Each row has a name. Each piece below is followed by the name of the row it came from, unless a question asks for something else. Each question is about the rows just above it. Places in a row count from 1.

Columns, left to right: R G V X H Z C P
(112): [-7.68  1.95 -2.01  8.44 -3.93 -8.69 -4.75  7.61]
(55): [ 1.59 -0.65  0.76 -1.65  2.54  3.74 -0.83 -1.16]
(76): [ 1.94 -0.79 -0.70  0.33 -0.71 -0.56 -3.37  3.87]
(80): [ 1.80 -2.23  4.74  0.63 -0.91 -4.29  0.31  0.45]
(143): [ 0.72 -3.11  1.27  0.95  2.42 -2.36  6.93 -4.68]
(86): [ 4.69 -6.63  3.47 -4.08 -1.99 -1.30  5.19 -2.61]
(21): [ 0.44 -2.23  4.74  0.63  1.72 -1.28  6.39 -0.81]
Right after [6.39] comes | [-0.81]
[ 1.80 -2.23  4.74  0.63] with -1 step of 0.01 on every entry: | [ 1.79 -2.24  4.73  0.62]
Which column holds [ 3.74 -0.56 -4.29] top down? | Z
[-8.69  3.74 -0.56 -4.29 -2.36 -1.30] is in which column, read top down? | Z

Columns, left to right: F Y E T J M A W K
(62): [-1.46 -0.42 -0.17 -1.56 -0.71 -7.75  2.65 -1.91 -2.53]
(120): [ 4.03 -2.75  4.19 -4.72  1.55  2.40 -2.16  2.95 -2.41]
(167): [ 2.66 -0.42 -1.46  2.65 -1.91 -0.71 -7.75 -1.56  3.88]
(84): [ 5.91 -0.82  3.60  4.67 -0.12 -0.20  4.33 -0.17 -1.48]
(23): [ 0.96 -0.51 -0.86  3.81 -2.10 -0.77 -7.26 -1.76  3.75]
(8): [ 2.65 -1.04  3.42 -3.48  2.01  1.50  5.52  2.43 -4.13]
(15): [ 5.21 -0.87  1.87  6.97 -1.65 -0.98 -1.49 -1.69  1.74]
Shift each entry of [ 6.97 -1.65 -0.98 -1.49] by +1 times 0.01: | [ 6.98 -1.64 -0.97 -1.48]
Which column holds this, read top down? [ 2.95 -1.56 -0.17 -1.76  2.43 -1.69] | W
[ 2.66 -0.42 -1.46  2.65 -1.91 -0.71 -7.75 -1.56] begins in row and place | (167), 1
[-7.26] with -1 step of 0.01 on every entry: | [-7.27]
Right after [6.97] comes | [-1.65]
Which column holds [-0.17  4.19] top down? | E

Columns, left to right: N U S L D B
(59): [-1.14  6.17 -4.60 -3.88  5.38  2.10]
(145): [-3.34 -3.22  6.25  1.74 -6.70 -2.94]
(96): [-6.47 -0.76 -7.06 -0.50  6.08 -1.65]
(75): [ 5.90 -3.11 -3.00 -1.75  4.42  3.03]
(119): [-4.82  1.67  6.19  1.81 -4.49  8.04]
(29): [ 4.15  0.93 -0.94  6.71 -3.33  0.74]
(140): [ 5.43  5.74 -3.06  0.34  3.08 -2.04]
(125): [-3.34 -3.22  6.25  1.74 -6.70  0.40]
(124): [-7.70 -3.55 -2.67  1.86  5.22  2.23]
Which column holds this, read top down? [1.67 0.93] | U
Where does [ 6.25  1.74 -6.70  0.40] start? Give its row and place. | (125), 3

Columns, left to right: Leges vonez teduv Gomo
(71): [ 6.90 -3.81 -3.83  0.67]
(44): [ 4.29 -1.82 -2.43  1.89]
(91): [ 5.41 -5.90 -7.62 -0.73]
(9): [-3.81  6.90 -3.83 -9.20]
Where does [ 6.90 -3.81] start? Give its row and place. | (71), 1
The entry that follows [-1.82]: | [-2.43]
[ 6.90 -3.81 -3.83] begins in row and place | (71), 1
Where does [-1.82 -2.43  1.89] start? Give its row and place. | (44), 2
Row and place where [-3.81  6.90 -3.83] starts: | (9), 1
Move every entry of [-5.90] by +1 step of 0.01. | [-5.89]
Move every entry of [ 4.29 -1.82 -2.43] by +1 step of 0.01. | [ 4.30 -1.81 -2.42]

Columns, left to right: timo Danel pusuz Von Fesen Sez Vifaf dito Bukod Dubas
(72): [-5.12 -0.49 -1.69 -2.14  5.01  4.73  3.10  2.28  5.09  1.00]
(144): [ 0.66 -1.16 -3.64 -1.94  2.61  1.09  1.25  0.14  2.57  1.58]
(69): [ 6.25 -1.01  0.68 -1.16 -2.68  0.79 -0.76 -5.32  2.51  2.41]
(138): [ 6.25 -1.01  0.68 -1.16 -2.68 -1.98 -3.50 -3.07 -1.40  0.87]
(92): [-2.75 -1.83 -3.63  0.07  2.22  2.89 -1.84 -7.69  1.29  2.97]
Which column holds [-5.12  0.66  6.25] top down? | timo
[-1.16 -1.16  0.07] is in which column, read top down? | Von
Shift each entry of [5.09] by +1 times 0.01: | [5.10]
Which row holds [ 6.25 -1.01  0.68 -1.16 -2.68 -1.98 -3.50 -3.07 -1.40  0.87]? | (138)
The entry that follows [-3.63]: | [0.07]
Move every entry of [ 0.68 -1.16 -2.68] by -1 step of 0.01. | [ 0.67 -1.17 -2.69]

Columns, left to right: sigud ren punu ser
(12): [-0.65 -8.40  0.97 -2.96]
(2): [ 8.30 -0.70  4.17  3.43]
(3): [-0.28  2.24  3.35 -1.28]
(60): [-5.35  3.39  4.99 -1.57]
(20): [ 2.16  5.90 -6.33 -5.45]
(24): [-4.14 -1.89 -3.22  5.34]
Move every entry of [2.24] by -1 step of 0.01. | [2.23]
Shift each entry of [8.30] by +1 times 0.01: | [8.31]
[3.35 4.99] is in which column, read top down? | punu
Move every entry of [-5.35  3.39  4.99] by +1 step of 0.01. | [-5.34  3.40  5.00]
[-0.28  2.24] with +1 step of 0.01 on every entry: | [-0.27  2.25]
[ 8.30 -0.70  4.17] begins in row and place | (2), 1

Columns, left to right: lil viv tuka fetif bup kegi fod
(168): [ 4.29 -1.77 -1.96  1.91 -1.48 -3.82  1.26]
(82): [-3.59  1.79 -0.86  0.43 -1.20  0.84 -1.27]
(130): [ 0.79  1.86  0.03 -0.82  0.07 -0.07  1.80]
(14): [ 0.86 -0.33 -2.75  1.89  1.42 -1.58  1.49]
(166): [-1.50 -0.97  0.93 -0.05 -0.98  0.75 -2.21]
(88): [ 4.94 -8.30 -1.23  3.76 -0.89 -4.29 -2.80]
(141): [ 1.87  0.03 -0.82 -0.23 -1.83  0.55 -2.22]
Which column holds [-2.75  0.93 -1.23 -0.82] top down? | tuka
[-0.98  0.75] begins in row and place | (166), 5
Move every entry of [0.43] by +1 step of 0.01. | [0.44]
Row and place where [ 1.91 -1.48 -3.82] starts: | (168), 4
Where does [ 4.94 -8.30] start? Give its row and place. | (88), 1
[ 1.86  0.03 -0.82] begins in row and place | (130), 2

Columns, left to right: Buk Fasoz nufe voguf
(31): [-0.23  7.44 -0.92  2.67]
(106): [ 7.45  7.44  2.61 -0.37]
(67): [ 2.67  7.44 -0.22  2.67]
The entry that follows [-0.22]: | [2.67]
Which column holds this, read top down? [-0.37  2.67] | voguf
What comes right after [-0.23] in the named rows? | [7.44]
Which column holds this, read top down? [ 2.67 -0.37] | voguf
[-0.23  7.44 -0.92] begins in row and place | (31), 1

Columns, left to right: mab munuv dula bituf Penak fam
(179): [-6.32  0.57 -1.52 -0.07 -2.78 -5.12]
(47): [ 0.68 -0.99 -2.60 -1.58 -3.71  6.96]
(142): [ 0.82  3.45 -1.09  0.11  2.90 -7.74]
(109): [-6.22  0.59 -1.53 -0.04 -2.76 -5.10]
(66): [-2.46  2.64 -1.52  0.19 -1.55 -7.29]
(103): [-2.46  2.64 -1.52 -2.36 -1.55 -7.29]
(37): [ 4.23 -0.78  2.53  1.86 -1.15  2.01]
(146): [-0.87  3.89 -1.69 -0.18  2.06 -9.20]
[-2.46  2.64] with +1 step of 0.01 on every entry: | [-2.45  2.65]
What comes right after [3.45] in the named rows? | [-1.09]
[-1.53 -0.04 -2.76] begins in row and place | (109), 3

Columns, left to right: Guv nisi koli fum
(18): [ 3.87  0.12  8.32 -1.32]
(11): [-1.75 -1.43 -2.73  0.93]
(30): [ 0.40  1.73  0.92 -2.23]
The entry that follows [1.73]: | [0.92]
The entry that follows [0.92]: | [-2.23]

Columns, left to right: Dobod rupup Dezak tez vub
(83): [-9.46  4.21 -1.22 -3.97  3.36]
(129): [1.90 0.49 0.04 0.94 2.09]
(156): [ 0.56 -3.82  0.56 -0.09 -7.43]
(95): [ 3.82 -0.24  0.33  1.83  1.69]
(78): [ 1.32  0.93 -0.04  0.73  2.54]
(134): [ 5.58 -1.10  0.49  2.52  1.06]
(128): [2.99 0.04 0.15 1.33 1.80]
(51): [-3.13 -2.72  0.14 -1.75 -7.34]
(50): [ 6.39 -0.58  0.53  2.89  2.35]
(173): [ 0.48  1.21 -0.11  0.35  2.67]
Which column holds this, read top down? [-0.04  0.49] | Dezak
Where does [0.15 1.33 1.80] start? Give its row and place. | (128), 3

Columns, left to right: tugo lut Gara Deged fadov Zupu Vef
(28): [ 1.96  6.68 -5.57 -2.68  0.08 -9.12  0.84]
(65): [ 4.01  1.90 -2.36  0.17 -0.46  5.81  0.57]
(127): [-8.73 -3.28 -2.85 -2.79 -2.06  2.05  2.44]
Which column holds [ 0.17 -2.79] top down? | Deged
Move every entry of [-2.85 -2.79 -2.06] by -1 step of 0.01. | [-2.86 -2.80 -2.07]
[4.01 1.90] with -1 step of 0.01 on every entry: | [4.00 1.89]
Row and place where [ 6.68 -5.57 -2.68  0.08] starts: | (28), 2
Which column holds [-2.36 -2.85] top down? | Gara
Which column holds [ 0.08 -0.46] top down? | fadov

